These are the activations of a small neural network, seen along a few directions. Each row is one input.
Each table varies a few parts of the input and shows all the possible inputs, shuffled.
A made-up example of a description, with smaller parts first: one of 5 places around a ring, together with either a single point or one of 11 places around a ring or (one of 3 separate values, together with one of 4 places along a line).
Shared parts are said once, and a part with two or three values counts as separate values.
In the rows, zero is written as 128.

Table:
r1: [150 150 104 124 146 108 138 140 134 128 139  77 139  87 118  84 153 174
 108 102]
r2: [127 109 103 160 127 163 151 132 108 127 176 115 130  98 109 160 139 181
 148 108]
r3: [113 154 141 134 120 143 109 116 118 127 149 143  66 131 120 198 130 118
 117 143]
r4: [114  92 175  93 116 126 106 150 173 130 128 185 157 199 155 129  67  77
 175 119]
r5: [108  56 129 113 109 157 131 153 158 133 128 169 185 191 127  83  80 139
 196  91]
r6: [138 182 135  97 130  83  99 123 145 117 103 113  79 112 138 127 148 107
  75 123]
r7: [132 173 124 108 123  65  87  97 125 109  72 134 116 120 151 101 130 101
  94 152]
r8: [140 105 115 127 165 126 136 142 168 133 131  77 134 105 124  60 173 111
 123 108]
r9: [114  99 119 112  86 143 144 144 132 127 129 165 188 177 118 106  54 196
 187  87]
r10: [124 105 138 139 158 142 128  97 122 142 159 164 129 141 130 169 122  53
 135 167]
r11: [140 131 153  97 158  97 120 136 171 123 120  95 115 118 147 113 161  43
  89 122]
r12: [134 103 107 138 157 101 126 117 148 128  96 104 167 122 133  38 158 108
 133 136]
r13: [130 155 105 143 103 148 139  82  86 147 151 170 126 120 113 172 111 162
 142 148]
r14: [134 128 141 113 151  74 110 113 154 120  85 118 148 127 158  91 145  43
 106 146]
r15: [125  71 134 160 156 164 158 175 130 128 122  76 123 111 121  98 166 120
 126 123]
r16: [156 196 120 100 122  96 120 124 131 121 117  94 112  96 127 120 153 169
  93 108]
r17: [105 146 131  86  61 135 129 133 135 122 113 189 159 183 130 137  50 193
 176 101]
r18: [131 112  88 164 126 155 155  98  91 147 168 156 153 112 111 143 117 169
 150 135]
r19: [125 107 182 130 153 136 144 161 135 124 118  90 101 132 144 147 152  50
  89 143]
r20: [117 101 162 132 156 153 126 127 142 129 166 126 104 134 130 182 146  58
 125 142]
r21: [129 158 122 140 105 154 135 118 106 130 156 130 100 112 112 195 136 178
 137 120]
r22: [134 117 119 158 130 145 160 178  96 122 128  77 131  91 113 126 147 182
 111 117]
r23: [118  65 115 161 153 180 142 134 137 133 172 113 127 115 113 137 159 124
 157 115]
r24: [118 154 120 136 121 139 113  83  97 137 142 180  96 135 121 177 105 107
 127 168]
r25: [141 168 139 137 106 134 142 163  91 123 108  90 102 105 121 164 145 179
  96 129]
r26: [123  72  97 167 152 168 145 103 119 151 164 156 150 128 115 123 138 117
 160 142]
r27: [150 184 112 112 116  75 107  97 112 117  85 118 145 109 138  92 133 160
 109 143]
r28: [101 147 152  90  77 124  96 136 153 115 110 207 125 196 142 141  47 137
 161 121]
r29: [123 159 159 132 118 121 120 154 107 122  99 106  63 126 134 166 139 116
  76 147]
r30: [145 143 100 136 140  85 125 112 117 127 103 103 170 105 127  59 136 167
 121 134]
The inputs of r23 and r2 match in every part but one. If r5 is changed in the same way as r23 into r2, which row does it become?
Answer: r9
What is each input in this table made of?
Answer: one of 5 places around a ring, together with either a single point or one of 5 places along a line
Change only the place on the line of 5 in r15. List by row number the other rows that result.
Answer: r8, r12, r23, r26

Table:
r31: [157 214 122 116 126  72 122  98  79 124  99  92 100  87 126 145 148 145
  51 151]
r32: [118 106 180  71 138  90 104 144 195 119  98 163 163 188 169  88  84  20
 140 130]
r33: [145  84  86 165 176 113 142 138 141 123 122  58 159  66 127  46 199 129
 118 113]
r34: [114 156 169  78 148  58  73 130 190  97  58 125  93 148 171  77 134   8
  83 153]
r35: [109 120 125 109  87 154 115 105 133 133 158 215 142 174 127 181  66 140
 184 115]
r36: [157 107 120 152 191 133 159 141 129 141 143  36 117  71 115  93 215  96
  79 126]
r37: [117 148 126 105  83 157 130 123 135 139 160 196 137 168 119 162  64 183
 179 109]
r38: [152 144 128 166 176 129 140 146 118 123 135  34  68  43 126 147 233 102
  62 141]
r39: [155 214 130 140 137  90 122 122  95 118  97  68  62  56 135 158 195 129
  45 161]
r40: [107  85 119 140 114 165 129 100 121 142 157 196 160 172 119 147  82 132
 190 136]
r41: [106 126 123 119  82 166 130 141 126 127 148 160 129 168 105 146  77 217
 177  94]
r42: [116  84 120 150  82 170 153 149 100 135 135 159 168 158 118 154  90 199
 184 102]
r43: [111  75 116 153 125 166 145 127 103 143 155 164 166 165 107 119  79 163
 174 133]
What is each input in this table made of?
Answer: either one of 2 separate values or one of 5 places along a line or one of 6 places around a ring
Which other rows belong to the same alternative as r38? List them by row number.
Answer: r31, r33, r36, r39
